[[ -2  15   1  -4  11  10]
 [-15  -5   5  -8  49 -19]
 [ -2  -7  12  16  27  16]
 [ 28  27 -26   9   9 -34]
 [-14  -3  13  -9  12  18]
 [  1 -10  12 -23   8  21]
 [ 10  24 -13   2 -10  -9]
 [-23   6  -8 -16  -6  10]
 [  6 -12   6 -15 -24  12]] result: -4

[[ -6  -4   0 -10  -4   0  -2]
 [ -8  26 -17 -10  17 -24  -7]
 [ -4  -4   2 -11  -5  -1  -1]
 [ 40   0  37  31 -34  16  -8]
 [ -3  -5   0  -7  -1   1  -1]] result: -4

[[ 12  20  22  13  17  27  28  34  42  17 -19]
 [  5  19  -4 -21  10  -2  19 -41 -14 -39  -1]
 [ 11  19  14 -11  -1  14  18  42  53  28   3]
 [ 38  26 -11   0  14   7 -51  22  26  -1  34]
 [ 33  40  -8   8  21  30 -34  34  41  -6  19]
 [  2  32  27  16  18  27 -53  26  37 -11  35]
 [  8  -3 -20 -10   6   6 -14   3 -30 -15   9]
 [ 25   8 -33 -14   6  -2   4   2 -25   0   0]
 [ 22  21  16  23  21  35  31  33  36  14 -34]
 [  2  29   6   7 -16  -6 -18  15  33  11  26]
 [ 34  21  -1 -10   2  -6   5  24  46  19   3]
 [  9   4  16  44  45  26 -44  -3  -3 -35 -37]] result: 42

[[-19  50  -6  -5  19 -11   8  -7  -5   6  12 -15   0]
 [  4  14   2   7  36  -9   2  -5  14   2   7  28  -6]
 [ 40 -10  15  10  -4  26  -4  19  -8 -16   6  33 -12]
 [-38 -17   8   7  26  18  -4  -5  -3  15   9   3  -8]
 [-15 -25   7  -6  28 -20   2  -3   1   3 -12   0   6]
 [  1 -20  23   0  56 -10   9  -4   5   3  32  -7  -4]
 [-40   9  20  -2  -8 -17  10   6  12  -8 -10   9 -13]
 [ -5  21  -3   0   5  16  12 -14  11  -2  -7 -12 -20]
 [  5   6   0   0  34  26  -7 -10   3   1 -12  -7   7]
 [ -1 -26  -5   1   3 -22  -1   3   7   8 -10   7  -6]
 [ -7  -3  -4 -12   7  11  11 -19   8   9 -10  12   7]] result: 12

[[-17 -27   4   6   9  27 -12]
 [ -6  -3  -4 -16  -2 -19  17]
 [-19 -28   4   5  11  27 -13]
 [-20 -19  37 -33  29  -1  -3]
 [-14 -20 -14  -2  -5   2  10]
 [  5  -8 -27  41 -14  36 -16]
 [  5  -6 -26  42 -14  36 -16]
 [  4   4  -7   0  -5  -6   5]
 [-16 -18 -13  -3  -6   1   9]
 [ -2   3 -23 -10 -18 -27  26]
 [-14 -19 -13  -1  -6   3   8]] result: 9

[[  5  -4   0 -22  25   6  -4  10 -15  -8 -11  10   7   5   6]
 [-14  25  -6 -19 -36 -44  -1 -12 -18  15  41  42   5   2   9]
 [ 46  -1  19  22   1 -27   1  25  -5   5  -5 -19 -20   1  -4]
 [ 40   8  14  18  -2 -16  -7  29 -16  -8  -9  27  -5   6   0]
 [ 31  20  15   8  14 -16   6  23   3  17  31  15  -5  -8  18]
 [  7  -7   0  14 -21  11   4   1  10   5  27   1  11   0   8]
 [-19 -20   1   5 -10   6  -3   3 -18   8  14 -49 -24   1   0]
 [-21  41 -12  -6  28   8   2 -26  12  -2 -12  56   7  -8  -2]] result: 7

[[ -5  -4 -21  -7  -2  15 -18 -24  -2   5   8 -20]
 [-17  -9 -26  17  -7  12 -13   3   1  -7 -21 -17]
 [ 24   0  26  -2  10 -25 -18 -24 -20  18   8   5]
 [-15   2 -21   7  26  14  12 -28   0  -9  -5   8]
 [ 13   6   0  -4 -35 -31  12   0   2  36  -2   5]
 [ 14 -10   2   2 -14   4  13 -10 -16  36   0   5]
 [ 11  -6  28  -8 -10  -7 -12 -13  -2  25 -17  11]
 [ 10 -22  18  -1   3  13 -27  -4  16   5  -1  24]
 [ -9 -20   2  20  26  32 -41 -11  31  -9   4  13]] result: 5
---
[4 2 2 8 2 0 2] value 8, 0

[8265 2802 8433 7269 7148 9368] value 9368, 2802

[[117 122 126 139 138]
 [ 44 134 221 163 126]] value 221, 44

[ 35 -36 -26 -42] value 35, -42

[ 10 -24  44 -41  13] value 44, -41

[[ -6  12 -35  45  38 -12]
 [-10 -11  -6   0  -4  -8]
 [  5  -7 -10  -4  -6  -7]] value 45, -35

[200 110  23 149 165 132] value 200, 23

[150 149  45 203 136] value 203, 45
---
[[ 34 -14   4 -21]
 [-40   5   6  -6]
 [-20 -15  33 -22]] ⇒ -15

[[ 13  -5   4 -14  -2]
 [-43 -17 -23   3  -2]
 [  8  -7  -9  17   0]] ⇒ -9

[[ 10  -5 -21 -14   0  15]
 [  2  41  15 -36 -14  18]
 [ -3  10  15   3  -4  -5]] ⇒ 3

[[-34   0 -25  -1  43 -31]
 [ 17  -1 -35  -8  -3  32]
 [ 10   1  -3 -13  10 -11]] ⇒ -13

[[  1  -3  -1  -1 -15   2]
 [-11 -13   2   8  18   4]
 [-49 -50  -4  20   6  15]] ⇒ 20

[[-29 -16 -14  26  29 -37]
 [-19 -13  19 -37  41 -24]
 [ 47 -20 -13 -12  28 -27]] ⇒ -12

[[-16  18 -14 -19  53]
 [ 15 -12  14  19 -55]
 [-10  15  -9 -11  42]] ⇒ -9
---
2,1,10,7,1,37
0,1,5,8,1,43
Out: 10

44,-13,-26,21
-16,11,-12,-6
-24,9,0,-9
Out: -12

12,33,-17,-2,42,4,-9
-34,37,10,-31,30,-14,9
-32,5,22,-33,4,-19,16
Out: 10

-7,29,24,-10,-8,3
-7,29,41,-10,-25,3
Out: 24

-48,-17,21,7,-11
-19,-21,18,-51,-10
-4,20,-5,54,-6
Out: 18

-22,3,32,-40,5
20,11,9,-41,3
-16,7,38,-40,-4
Out: 9
---
[104, 16, 171, 197, 96, 207, 121] -> 96
[528, 667, 726, 194, 507, -32, -519] -> 507
[509, -762, -422, -881, -518, 111, 286] -> -518
[26, 79, 11, 67, 85, 31, 53] -> 85
[-9, 10, -9, -37, 2, 6, 33] -> 2
[-79, -192, 840, -571, 375, 111, -248] -> 375
[894, 840, 806, 627, 669, 418, 248] -> 669
---
[25, -27, 24, 45, -51] out 24
[39, 7, 55, -18, -21, -9, -1] out -18
[54, 35, 7, -16, 6, -18, -9] out -16
[-20, 44, 30, -11, -6] out 30
[9, -49, -32, 25, -42, -23, 26] out 25
[-4, 19, 44, 10, -6, 13, -12] out 10
[[20, 54, -8, 52, 24], [51, 17, 0, 14, 24], [21, -44, 9, -40, -11]] out 0
[19, -18, -45, -22, -21] out -45
---
[[13 38 10  0 27 -1]
 [41 19  1  0 13  5]] --> 5

[[ 26  19  44 -24]
 [-31   2 -12 -31]] --> -31

[[ -9 -24 -15 -11  -5  40  31]
 [-28  -7 -39  -9  22 -26  -2]] --> -2

[[-11 -28  28  40  44 -51  24]
 [-50  23   3 -35  11 -12 -20]] --> -20

[[ 10  11 -54  -1  28]
 [ 21   3  15   3 -27]] --> -27

[[-11   9 -12  15   0]
 [-28 -16  55   3 -18]] --> -18

[[-13  20   9  16   7]
 [-19  22   5 -46 -10]] --> -10

[[ 49  28 -50 -18  12  20  15]
 [ -3  -2  56  34   7  -8  -9]] --> -9

[[ 21 -28 -11  19   6]
 [ 46  23 -19 -48  21]] --> 21
---
[ -5 -16 -12   9  13  44   0] → 0
[ 16   7  21 -42 -28  41] → 41
[-19 -11   7   4  22 -51 -26] → -26
[-48 -40  20 -29] → -29
[ -7 -30 -44  38  34 -14  34] → 34
[-39   9   1 -50] → -50
[-19  29  48 -14] → -14
[  4 -14  -4 -16  40  17   6] → 6
[ 14  43 -16  -8 -22] → -22
---
-1,1,1,0,2,-1,0
-3,51,20,1,28,52,-8
1,0,0,-1,-1,0,0
| -1

-40,5,21,28,29,-23
-2,-12,47,8,0,-31
-4,-2,-12,-6,-18,15
| -40

-44,-42,-25,-20
-18,-4,-20,-2
43,20,-18,-5
| -44

5,-27,-33,26,44,24,38
-1,-50,21,-20,18,-5,39
-20,5,39,-49,0,0,4
| 5

-14,-11,-14,-13,-12,-16,-10
12,-2,28,4,40,34,10
-9,-13,-1,-14,12,-4,-3
| -14

-21,-19,-4,-23,-8,-20
12,4,-12,-16,-12,-12
-7,-2,-23,-1,38,-50
| -21
---
[66, 568, 619, 460, -854, 106] result: 460
[[-525, 668, -302, -530, 6], [-58, 384, -369, -61, 672], [380, 112, 111, 443, 141]] result: 443
[138, 966, 655, 57] result: 138
[[-594, 107, 871, -412, -583], [-608, -625, -598, -485, 772]] result: 107
[[57, 192, 227, 118, 109], [63, 173, 188, 116, 94]] result: 188
[278, 820, 150, 531, 732, 321] result: 531
---
[ 12.58   5.15  -3.02 -13.35] >> -13.35
[-0.113  0.076  0.168  0.052  0.006  0.033] >> 0.033
[-0.37 -1.10 -1.74 -0.22  1.45] >> 1.45
[ 0.104  0.036  0.104  0.114 -0.115] >> -0.115
[ 0.135  0.057 -0.095  0.047 -0.175] >> -0.175
[-124.6  -85.3 -159.4  116.8  139.8 -186.5 -136.9] >> -136.9
---
Q:
[[6 4 4 7]
 [6 5 3 2]
 [5 3 5 6]]
A: 6

Q: [640 463 205 385 157 818 365]
A: 365

Q: [2 4 7 7 7]
A: 7

Q:
[[ 983 -425 -666  310  399]
 [ 792 -563 -382  311  399]]
A: 399

Q:
[[7 7 5 7 3]
 [5 6 7 8 2]]
A: 2

Q: [ 35  30 -38   1]
A: 1
---
[[ 14 -15 -30  11  46  10  47]
 [ 41  22  16 -15  24  55  -4]
 [ 29 -51  -7 -49 -33 -11 -42]] >> 41

[[ 39 -52 -39 -39  56 -44]
 [ 36  38 -46  -1  27  -8]] >> 36

[[-44 -10  -2  36]
 [-44 -13  25  -3]] >> -44

[[-48  -8  43  27 -33]
 [ 30  40  -1 -27 -54]
 [-45  26  49 -14  26]] >> 30

[[-11 -20  13   4  15]
 [-22 -11  13  20  45]
 [-38   3  21  20 -19]] >> -22

[[ 19  28  18 -18  13 -55  21]
 [ 22 -36 -10  54  48   2  37]] >> 22
